Here are a small network's activations along a few directions, averaged over the inputs that share one value of a field.
Values that are neighbours, or in one group, have similar rows; names and order tell nothing.
Random noise pushes rows far along 3 fixed directions. That doesn't count. These rows show it; they differ only by the noise:
[-174 -388  -85  103  479  486 -160 -655  166  211  -57 -319  326 -324]
[  48  290  184 -255 -167  -60  369   51 -495  135  -84  385  310  508]
[ -10  -59   56  -58  637  378 -158 -433  199  117  202  164   58  329]
[-377 -116  -56  216 -164  149   69 -293  177  147  -16   31  -20 -313]
[-310   24    3  163  -11  132   12 -221  286   92  160  273 -212    6]


Field T:
t5: [-192  305 -122  204 -489 -297  -71  256  251  127  245  781 -573  302]
t2: [ 306  -63  247   75  836   26 -186  -85  363   49  150 -100 -197   18]
t9: [ -87    7   -3   82 -524 -365  333  278 -153  -80 -247 -366 -329 -494]
t16: [   1 -306  347  288   60 -110 -224  -11  378   69  163  -75 -389   68]
t1: [  80  -77 -281   31 -176  235  -40  -56  -28 -227 -465 -715  362 -504]
t4: [-443  621  -28  255 -758 -492  -62  574  661  -39  291  978 -761  570]
t14: [ 429  243  -40 -662   -4  -23   80  365 -575 -201  -94  -40  426  633]
t8: [-259   24 -340   14 -579 -118  -41  224  338 -156   86  104  -78 -257]
t11: [ -69 -168 -334  231   44  244 -298 -253 -130   59 -296 -198  525 -322]
t3: [ -43 -453  -46  193  508  477 -167 -531  345  137  102 -247  316 -118]
t12: [-118   91 -124  -70 -207 -301  196  395 -301 -257 -113 -261 -186 -251]
t7: [ 495  -39  298  -47  692  362 -248 -259  -62  112  217  308  251  532]
t17: [ -79  110   81  277 -215 -238  208  193   93  -73   75 -121 -606 -216]
t10: [ 121  392 -236 -289  -78 -129  -23  249 -438 -150  204   80  214  266]
t6: [ 288 -281  317 -220  881  339 -221 -340  333  191   93  -11  -91  284]
t19: [ 100  465  181 -328   74 -354   46  212 -282 -344  111  184 -453  183]
t15: [-341 -566  114  588  200  244 -394 -300  424  181  199 -355 -116 -642]
t18: [  -3  171 -361 -198 -515 -292  218  147 -238 -112  -12  402  189  119]
t13: [ 230  129  427  -94 -717 -494  588  648 -579   53 -201  141  -40  129]
t20: [ 329   25 -108 -421  205   29   72  129 -251 -209 -232 -329  296   40]
T is arranged as a ring.
List every value one step from t4, in the order listed.
> t5, t11
List every value one step from t19, in the order listed.
> t9, t12
List every value one step from t14, in the order listed.
> t1, t10
List every value one step from t7, in the order listed.
> t3, t15

Field S:
s9: [-332 -290   45  266 -199  -60   33 -217  314  193  -86   44 -213 -335]
s1: [ -41 -354 -213  -28  -84  354 -152 -329  218   86 -270 -208  380 -113]
s2: [   3 -279  215   50   47   83  210 -146 -233  261 -131 -294  328 -269]
s10: [ -52 -243  -26  253  368 -120 -142 -202  222   75  238 -221 -418 -283]
s16: [  11  383  190 -230    9  -97  178   73 -547  142  144  537  273  713]
s15: [ 316  100  -29 -267  457   89 -198  -20  158 -162  120 -126 -150  225]
s13: [ 251 -159  358  -88  109  -11  135   21 -232   53 -176 -154   90  150]
s18: [  40   59  321   77 -154   43  375   31 -324  208 -114 -141   67 -121]
s8: [ -26 -102    5   94 -161 -166  132   80 -151  163 -488 -312  -47 -600]
s3: [ -36  305 -219  -63 -726 -244  136  396 -482  -16 -162   25  227    8]
s7: [ 318  109  -76 -197 -237 -217 -256  281 -344 -123  -42 -172  474  107]
s20: [ 226 -308   40   34  378  179    2 -357  -35  196   -8   96  280   11]
s19: [ 153 -157  -35  -72  303  152  -57 -171 -223 -150 -149 -552  153 -330]
s11: [ 152  223 -236    1 -424 -230   44  200 -103 -180 -181 -136  148 -147]
s12: [ -99 -257 -281  -94   26  294   13 -218 -131   68 -139 -334  606 -240]
s4: [-178 -297   78  310  277  427 -195 -382  414   92  -55  -72  171 -273]
s6: [-161  238 -266  -48 -354   23  248  321 -161  -27   85  112  200   40]
s5: [-158  392  264 -118 -419 -477  331  497 -220 -273  -83  250 -412  219]
s17: [-202 -217 -235  -23  364  227 -119 -323  201  124   29  200   74   34]
s14: [ -88 -232 -188  -17  -85   87 -233 -230   92 -211 -100 -622   89 -644]
S is arranged as a ring.
A walk along S starts at s6 and steps to its neighbour s12. Put s8, s20, s11, s4, s5, s17 in the order it reaches them.
> s17, s4, s20, s8, s5, s11
List every value one step from s18, in the order listed.
> s2, s13
List every value one step from s15, in the order listed.
> s19, s14
Fewest steps between s1 and s9?
> 5
